Each row below is a small network's average activation on inputs in which a field has the value named, seen along a few directions.
Related values have similar rows: they may be neighbours, one step apart, or belong to one group.
In the rows, zero is written as 500.
Strong random noise was added to every row along 4 fixed directions; ignore it. To show where, here is one row again and again, with new noise each time:
543 597 404 366 783 480 454 618 564 535 418 550 517 330
608 592 538 655 581 729 446 448 266 560 459 664 424 352
817 715 479 204 485 446 310 450 175 629 587 500 345 496
314 324 452 822 573 584 564 545 603 409 325 531 476 213
636 576 511 548 524 617 416 446 266 555 484 575 394 362
644 678 512 542 769 745 438 502 321 591 452 698 489 315


Field P:
p11: 568 307 393 306 172 56 407 464 453 410 533 163 220 466
p12: 728 624 573 409 541 641 583 482 254 569 642 435 484 334
p5: 506 616 567 450 721 741 469 441 519 509 562 718 702 696
p3: 534 432 460 391 404 377 328 490 649 427 375 298 457 453
p8: 300 644 558 838 278 686 592 459 505 500 474 765 399 779
p4: 469 505 417 393 672 364 639 706 701 463 555 343 611 363
p7: 599 558 680 515 486 693 494 309 307 548 650 580 601 527
p10: 455 287 492 533 490 535 581 384 454 504 597 251 645 267
p9: 806 702 625 107 579 606 301 273 287 629 658 546 585 729
p1: 310 472 463 627 542 443 723 747 710 471 428 521 644 606
p2: 558 660 534 407 658 576 567 499 460 603 577 682 737 744
p6: 843 711 688 393 286 612 223 213 105 657 668 619 197 739
P is arranged as 3 separate groups.
Question: Which other values are in the same group as p4? Give them in the order they are listed.
Answer: p12, p1
Question: Which other values are in the same group as p2? Give them in the order they are listed.
Answer: p5, p7, p10, p9

Field V:
v12: 286 458 364 509 751 412 649 746 905 438 389 517 708 498
v10: 512 644 498 402 420 505 547 615 483 548 565 618 454 713
v5: 562 470 517 582 398 448 406 460 402 457 462 417 353 373
v15: 424 501 445 427 525 334 591 691 658 505 467 577 494 624
v1: 633 576 583 456 727 763 452 365 382 530 531 593 654 375
v3: 382 454 453 610 531 510 589 588 671 472 434 474 588 511
v7: 369 425 510 800 566 663 494 458 573 411 298 539 408 215
v2: 510 677 526 336 629 571 553 573 536 591 540 676 603 776
v4: 537 597 452 123 643 306 413 552 583 547 574 517 639 701
v13: 372 334 328 414 474 121 481 708 805 421 408 299 463 498
v14: 540 571 586 393 457 557 499 429 392 553 601 586 564 683
v8: 633 807 505 351 667 537 384 569 458 649 498 805 422 725
v9: 460 386 439 477 406 323 547 543 676 428 488 267 558 512
v11: 571 626 541 331 749 602 481 496 491 570 575 575 605 535
v6: 432 487 487 569 434 498 578 516 487 504 521 532 466 522
V is arranged as a line.
Question: Name the neighbours of v9, in listed order.
Answer: v3, v2
Question: Name the neighbours of v14, in listed order.
Answer: v1, v11
Question: Name the neighbours of v13, in listed order.
Answer: v5, v15
Question: Name the neighbours of v6, in listed order.
Answer: v12, v10
